Questions about the row below.
1) Which number is the entry just left of 149?
2) Which number is the smallest entry?
[125 119 127 122 114 137 125 127 139 149 135 109]
1) 139
2) 109

Read these off the grid that follows.
1) Report the entry just left of the largest entry.
2) Report the smallest entry.
((127, 121, 136, 126, 134, 123, 126, 128), (125, 120, 133, 125, 132, 121, 123, 126), (125, 139, 111, 127, 116, 135, 128, 125), (119, 133, 115, 120, 120, 129, 124, 122), (126, 137, 113, 128, 117, 132, 126, 126), (130, 117, 141, 129, 137, 120, 125, 129), (128, 119, 138, 126, 135, 121, 125, 128), (137, 115, 154, 134, 146, 122, 132, 135))
1) 115
2) 111

Questions about the table below.
1) What is the entry just left of the largest entry?
2) What is the entry just right of 137?
[[123, 124, 141, 153, 142, 133, 123], [128, 126, 120, 122, 124, 128, 119], [139, 137, 133, 118, 128, 147, 121], [131, 121, 133, 122, 119, 131, 132], [136, 128, 124, 130, 133, 129, 129]]
1) 141
2) 133

Read these off the matrix that follows. Indices start at 0.
1) What is the bottom-right entry?
2) What is the entry in row 1 and column 0?
3) What is the entry directly below the largest entry?
4) What is the top-left entry?
5) What is the entry in the top-right corner?
6) What is the entry directly above 110?
7) What is the entry in row 0 and column 2?
8) What is the entry at row 0, column 1?
124,148,117,120,122,123,122,143,118,136,113,133,133
111,126,111,134,137,133,110,142,107,120,131,113,118
1) 118
2) 111
3) 126
4) 124
5) 133
6) 122
7) 117
8) 148

B = [115 111 109 112 105 145 145 143 107 146 100 111 144 105 109 145]
The 3rd entry from the right?
A: 105
The first entry from the left?
A: 115
The third entry?
A: 109
The 2nd entry from the right -> 109
The entry just right of 107?
A: 146

data = [[123, 130, 133, 100, 118, 127, 129], [127, 129, 121, 122, 133, 127, 118], [130, 131, 136, 130, 132, 127, 139], [123, 126, 116, 148, 123, 126, 135], [127, 115, 118, 135, 121, 126, 126], [137, 121, 127, 132, 126, 130, 119], [127, 124, 116, 134, 128, 127, 127], [132, 124, 133, 109, 128, 131, 124], [135, 139, 131, 109, 140, 132, 115], [129, 121, 132, 120, 128, 128, 146], [120, 139, 125, 152, 115, 123, 155], [125, 124, 131, 132, 123, 125, 117], [122, 140, 139, 115, 126, 135, 144]]
Which number is the entry just right of 100?
Answer: 118
The entry just left of the centre entry is 116

[124, 129, 99, 143, 131, 118, 140]
Report the entry just left of 131.
143
The first entry from the right -> 140
Report the 2nd entry from the left.
129

Read these off the array that follows. Rows and columns are numbered from 0.
1) What is the entry at row 0, column 2?
2) What is the entry directly above 112?
3) What is the entry in the top-left corner?
4) What is the bottom-right entry?
5) What is the entry just left of 102?
[[152 104 132 129 125 152]
 [125 106 136 136 112 127]
 [137 128 135 103 111 102]]
1) 132
2) 125
3) 152
4) 102
5) 111

x =
[[140 142 116 142 114 131]
 [138 136 116 140 116 129]
 [145 138 118 149 118 115]
 [131 142 114 131 110 151]
 [137 137 129 138 127 131]
 [140 128 133 142 134 118]
 [128 133 126 125 123 152]
 [124 117 157 119 156 147]
 [146 148 106 150 104 121]
 [139 142 114 141 112 133]
 [146 139 119 151 119 112]
 [127 127 134 124 132 150]
 [139 145 110 142 108 134]
 [133 134 133 132 131 138]]
The second largest entry -> 156
The entry just right of the smallest entry -> 121
The entry in the top-left corner -> 140
The fourth entry in reading order -> 142
The top-right entry: 131
The bottom-left entry: 133
The entry in the bottom-right corner is 138
What is the third entry in reading order?
A: 116
The second entry in reading order is 142
What is the first entry in the row that holds the smallest entry?
A: 146
What is the entry just left of 126?
A: 133
What is the entry directly below the smallest entry?
A: 112
What is the smallest entry in the last row?
A: 131
What is the smallest entry in the last column?
A: 112
What is the third largest entry?
A: 152
What is the entry just right of 136?
A: 116
What is the 2nd entry on the main diagonal?
A: 136
The top entry of the column that holds the smallest entry -> 114
The first entry in the row that holds the largest entry -> 124
The entry just left of the smallest entry is 150
What is the entry directly below the largest entry?
A: 106
What is the entry directly above the largest entry?
A: 126
The bottom entry of the column that holds the largest entry -> 133
The entry just left of the largest entry: 117
The largest entry -> 157

Read these off the row that follows.
1) Read off the first entry.
2) Read off the entry just right of 130.
3) Read off the first entry from the right.
[109 139 111 126 130 140 149 155 114]
1) 109
2) 140
3) 114
